These are the activations of a small neural network, seen along a few directions. Each row is one input.
In each table, some parts of the input vary, and every possible input appears once, in random order.
A made-up example of a description, with smaller parts first: one of 6 places along a line, together with either a single point or one of 11 places around a ring or (one of 3 separate values, together with one of 5 places around a ring).
Shared parts are said once, and a part with two or three values counts as separate values.
In the rows, 128 means zero.

Rows:
x1: [117 154 112 163 150 125 143 136 148 175 100  55]
x2: [119 119  94 170 130  73 120 101  76 132 149 115]
x3: [157  98 183 137 108 165 133 100 165 202  47 163]
x4: [144  65 167 141  94 121 121  74  83 166  86 220]
x5: [131 103 127 146 128  90 126  86  61 119 133 123]
x6: [154 128 157 142 131 159 131 122 166 118  99  75]
x7: [135 140 113 176 145 132 147 152 177 131 129  61]
x8: [132 137 144 141 141 138 140 117 143 161  89  63]
x9: [ 91 164  87  96 130 124 124 182 159 116 183 139]
x10: [ 91 163 119  64 127 132 116 146 122 147 139 141]
x11: [ 78 178  87  85 129 117 111 159 139 162 155 129]
x12: [116 152 118  79 129 153 123 179 147  79 164 156]
x13: [150  93 141 145 123 115 127  96  75  73 140 136]
x14: [164  95 126 160 134 110 135 111  90  48 158 136]
x15: [111 153 132  61 118 151 106 153 145 103 150 153]
x16: [111 125 160  60 101 158 108 127 144 191  97 238]
x17: [137 107  96 180 141  82 143 119  91  85 172 125]
x18: [167 129 141 158 147 160 148 142 172  94 113  77]
What is each input in this table made of?
Answer: one of 3 separate values, together with either a single point or one of 5 places around a ring
The inputs of x12 and x18 match in every part but the choice among 3 separate values. If x11 is changed in the same way as x12 into x18, which row does it become?
Answer: x1

Rows:
x19: [166 113 154 170 120 165 141 140 184 113 105  83]
x20: [145  86 147 135 118 116 131  92  88  86 143 157]
x21: [135 104 155  90 105 144 103 101 117 128 119 209]
x22: [116  92 127 168 119  85 125  88  67 140 131 155]
x23: [126 171  70 153 164 121 141 165  99  52 196  74]
x24: [123 108 142  96  94 134  96  97  93 154 107 199]
x25: [136 106 105 218 152  85 151 106  89 132 118  78]
x26: [ 71 198 100  49 122 150 120 202 185 154 156 129]
x27: [152 115 104 200 139  90 141  99  95 113 116  81]
x28: [129 140 167  89 121 164 112 136 177 175  76 133]
x29: [ 86 146  90  88 141  86 128 153  97  85 223 139]
x30: [158 110 127 186 144 102 132 112  98  84 125  74]
x31: [132  89 135 144 109 104 123  90  66 109 131 146]
x32: [111 146  91  89 143  99 134 159  92  66 198 154]
x33: [162 102 125 181 145 120 143 104 108  72 129  84]
x34: [154  71 155 157 113 120 145 109  95  81 148 174]
x35: [122 144 145 103 128 152 131 120 173 211  74 140]
x36: [130  97 129 151 124  92 140  81  73 129 137 154]
x37: [143 116 170 110 121 182 132 146 197 155  84 161]
x38: [ 96 162 101  45 121 129 116 176 112 104 174 206]
x39: [ 89 196 113  54 143 168 122 203 179 137 143 138]
x40: [121 115 137 103 110 120 112  88 100 176 114 207]
x41: [154 127 149 146 136 161 142 125 174 122 102  66]
x42: [111 139 144 115 131 146 129 127 171 231  72 139]
x43: [131 134 130 176 142 124 150 122 159 188  91  61]
x44: [171  89 131 205 132 122 142 120 117  64 131 100]
x45: [ 76 155  85  48 109 113 103 173 115 122 188 195]
x46: [108 111 133 117 103 113  98  93  94 189 107 207]
x47: [148  92 160 110  88 145 105 118 124 119 118 227]
x48: [151 106 112 194 135 105 135 107  88  97 116  72]
x49: [145 132 137 156 124 146 134 125 155 150  91  55]
x50: [ 89 198  85 106 143 126 130 184 185 112 180  52]
x51: [121 134 153  96 125 168 126 130 167 194  74 133]
x52: [132 132 164  90 127 178 121 131 188 160  81 144]
x53: [147 132 154 147 145 146 143 131 166 140 103  55]
x54: [129 108 160  88 112 132 104 105 105 144 119 197]
x55: [145 142 128 162 127 130 140 116 162 166  90  62]
x56: [112 174  57 138 154  90 133 164 117  71 204  71]
x57: [138  91 151 137 126 103 132  97  76  99 142 146]
x58: [110 196  99 110 166 145 133 187 176  96 167  62]
What is each input in this table made of?
Answer: one of 5 places around a ring, together with either one of 2 separate values or one of 6 places along a line
The inputs of x28 and x53 match in every part but the place on the ring of 5. If x26 is changed in the same way as x28 into x53, which row does it become?
Answer: x50
The inputs of x34 and x47 match in every part but the place on the ring of 5. If x57 is changed in the same way as x34 into x47, which row does it become?
Answer: x54
Start at x39 and move only the place on the ring of 5, one step at a time. The first step leads to x58. Which rows follow, in order?
Answer: x23, x32, x38
Change only the choice among 2 separate values in x56. List by row number the other rows that result.
Answer: x23
Change only the place on the line of 6 in x53. List by row number the other rows that result.
Answer: x19, x41, x43, x49, x55
Change only the choice among 2 separate values in x32. List by row number the other rows that result.
Answer: x29

Rows:
x59: [ 72 165  89  33 127 127 109 176 137 122 180 197]
x60: [124 161 122  99 144 167 144 171 177 107 144 103]
x61: [142  99 146 147 114 121 120  95 123 166  97 131]
x62: [129 141 156 104 118 149 114 125 164 172  91 131]
x63: [153  94 134 180 133 111 128 104  92  92 126 116]
x64: [ 99 143  80  87 118  90 120 160  77  73 208 173]
x65: [164  94 133 179 134 118 136 102 107  78 132 126]
x66: [123 148  96 145 146 109 138 132 108 101 148  64]
x67: [136 134 108 151 135 125 137 146 133  64 168  89]
x68: [151 102 130 173 139  99 130  89  95 101 130 107]
x69: [145  99 121 192 145 105 151  97  89 122 116 106]
x70: [109 172 103 113 147 137 124 161 167 147 136  85]
x71: [123 143 105 146 143 103 132 133 122  87 164  69]
x72: [134 133 158 110 113 160 111 141 163 162  86 143]
x73: [103 169 103 135 148 138 141 170 173 157 136  91]
x74: [125 136 108 153 136 116 130 147 120  77 160  80]
x75: [109 169 116 105 148 137 128 163 171 132 146  86]
x76: [116 140  92 174 142 105 144 142 124 112 153  73]
x77: [112 162 118 111 142 149 124 177 169 122 141  99]
x78: [139  94 149 159 120 123 149  99 124 173  92 135]
x79: [143  96 163 133 118 125 136  89 119 150  99 131]
x80: [110  99 152  80  91 125 103  99  83 148 135 237]
x81: [ 88 143 147  34  93 160  88 124 127 170 117 243]
x82: [133 145 146 101 121 153 122 121 156 185  78 127]
x83: [146  87 166 139 113 136 133 105 117 141  95 141]
x84: [152 107 121 171 143 105 134  89  81 115 117 100]
x85: [146 131 157 107 112 170 119 139 178 149  91 154]
x86: [158  88 164 137 113 144 142 102 133 128  99 152]
x87: [128 141 145 122 124 151 140 129 164 195  79 133]
x88: [127 105 113 121 119  79 116 114  49  93 172 217]
What is each input in this table made of?
Answer: one of 5 places around a ring, together with either a single point or one of 5 places along a line
The inputs of x83 and x74 match in every part but the place on the ring of 5. If x61 is changed in the same way as x83 into x74, which row does it become?
Answer: x66
List by row number the other rows that have the place on the ring of 5 in common with x73.
Answer: x59, x60, x70, x75, x77
List by row number the other rows that have the place on the ring of 5 in common with x65.
Answer: x63, x68, x69, x84, x88

Rows:
x89: [118 152 121 113 131 143 126 153 160 145 125 121]
x90: [112 136 124 108 122 125 120 127 124 149 128 145]
x91: [139 108 140 133 122 119 122 103 112 134 119 153]
x92: [135 132 140 124 137 137 135 122 138 133 115 104]
x93: [126 122 137 118 126 127 130 118 119 142 120 146]
x94: [147 128  73 224 174  75 162 133  86  28 190   7]
x95: [144  96 144 144 119 119 127  97  92 129 112 163]
x96: [114 142 126  95 115 133 112 139 140 142 132 146]
x97: [111 148 126  96 120 152 122 164 162 133 137 146]
x98: [144 112 138 155 126 128 131 115 134 131 114 120]
x99: [153 106 147 151 129 129 133 101 111 119 107 121]
x100: [117 141 122 129 127 133 128 141 146 147 123 113]
x101: [106 143 128  75 115 143 115 151 140 133 142 179]
What is each input in this table made of?
Answer: either a single point or (one of 2 separate values, together with one of 6 places along a line)
Change only the choice among 2 separate values in x99. List by row number the other rows that result.
Answer: x95
